Each row below holds a small network's activations on one input, seen along a few directions.
In each table, some parts of the input vary, and every possible input appears once, in random order.
A made-up example of a description, with smaller parts first: line(6) and (point or line(11) or (values(2) and ring(8))).
Shared parts are said once, and a part with two or three values counts as separate values.

Other details of the inputs vary at random and push rows far along three fixed directions, the same in every table; ignore that.

Table:
R1: [ -9   7 -18  44  11  20   7 -36  71 -21  -5]
R2: [  4   0  -5   5 -36   4 -22  19 -37  29   1]
R3: [  1  19   2 -22  21 -21  20   8 -49  -3  26]
R4: [-13  23 -13   6 -16  -2   3   3 -14   4  27]
R5: [  2  15 -30  20   9  -6  -5 -39  87 -15  10]
R6: [ 14  31 -15  38  -1 -10   9 -13   6   2  30]
R7: [ 10  39   6  -2  -2 -12  26   0 -31  -3  25]
R8: [  1  22 -10 -15  -6   2   8   8 -21 -12   7]
R9: [  7  13  18 -11  14 -42   4  -8  16 -24  15]
R10: [ -5 -32  22  26 -12  55  -5  21 -16  19 -15]
R11: [-23 -49  16 -26 -24  33  15  12  49  -1 -49]
R12: [ -9 -15  -7  15  14  29 -23  -2 -38  28  20]
R13: [-26  -9  -2  62  34  15 -25  -1 -19  16  25]
R14: [-28  15 -19  43  12  26 -38 -38 -17  10  33]
R15: [ -5  24   2  12 -16   6 -22  13 -19   3  41]
R16: [ -8  25  -9   3  16 -21 -19   1 -30  -2   7]
R17: [ 20  -3 -12  50   4  29  -9  15 -28  20  15]
R18: [  8  49 -24 -24  21 -42  22 -25 -26  -5  45]
R19: [-11  -7  24  25 -22  -2 -64  21 -35  21  12]
R20: [ 29 -21  24 -77  -9 -16  28  20 -30   6 -38]
R21: [ 28  55   3 -21  13 -17  38   7 -40 -19  14]
R22: [ 37 -36  16  -2 -45  23 -20  26 -19  14 -57]
R23: [ 12  15  14 -35   2 -23  14  12 -60 -18   1]
R24: [ 67  12  12 -45  -9 -24  49  39 -40  -2 -25]
R25: [  2  21   0 -20  27 -60  35 -19  14 -26  10]
R26: [-15 -54  44 -18 -39   4  -6   8  -5   2 -34]
R27: [ 25  60 -23  25  23 -25  17 -23  28 -19  53]
R28: [-20 -37  20 -11  19 -11  22 -11  60 -17 -40]
R29: [-30 -11  11 -19  10 -17   4 -32  64 -38   7]
R30: [-46   8 -22  -1  28 -33   9 -45  80 -22   2]
R31: [ 15 -24 -24  26   4  27 -11   1  10  14 -13]
R32: [  4   4  33  30 -26  30 -25  14 -13   6  13]
R33: [  1  -9  -8   8 -26  24 -30  11 -24  12 -16]
R34: [-36  -3 -17  45  32  15 -35   2 -15  24  20]
R35: [-10  -7   4 -28  17  12  52 -20  81 -24 -34]
R36: [ 14 -50   8 -35 -27  22  -3  38 -15  21 -46]
R37: [ -8 -10 -11   1   4  27   2  20 -17  10   9]
R38: [ 41  28 -22 -26  -4 -43  32  -4  -3  -5   1]
R39: [-26 -10   7  48  10  11 -30 -18   6  -4  -2]
R40: [ 26  -9  22 -87   5 -50  37  40 -21  -6 -49]
R41: [-27 -20 -24  16  -2  33 -16 -14  43  13 -16]
R42: [ -1 -33   6 -35 -30   0  -8  -5  69 -13 -35]
R43: [-19  23 -22 -10  51 -19  29 -12 -13 -14  40]
R44: [  9 -48   0   7 -22  31  -8   2  48  15 -56]
R45: [ -1 -13  25  16 -27  17 -56   5 -41  24  21]
Description of these inputs: line(5) and (values(4) or ring(5)).
- The inputs of R6 and R17 match in every part but the line(5) part. If R18 is changed in the same way as R6 into R17, which row does it become? => R12
- The inputs of R31 and R38 match in every part but the line(5) part. If R43 is changed in the same way as R31 into R38, which row does it become? => R26
- Which other rows agree with R40 in the line(5) part? List them by row number. => R3, R11, R20, R24, R28, R35, R41, R44
- Change only the values(4) part in R14. List by row number the other rows that result. => R16, R23, R39
- Change only the ring(5) part in R8. List by row number the other rows that result. => R1, R21, R22, R33
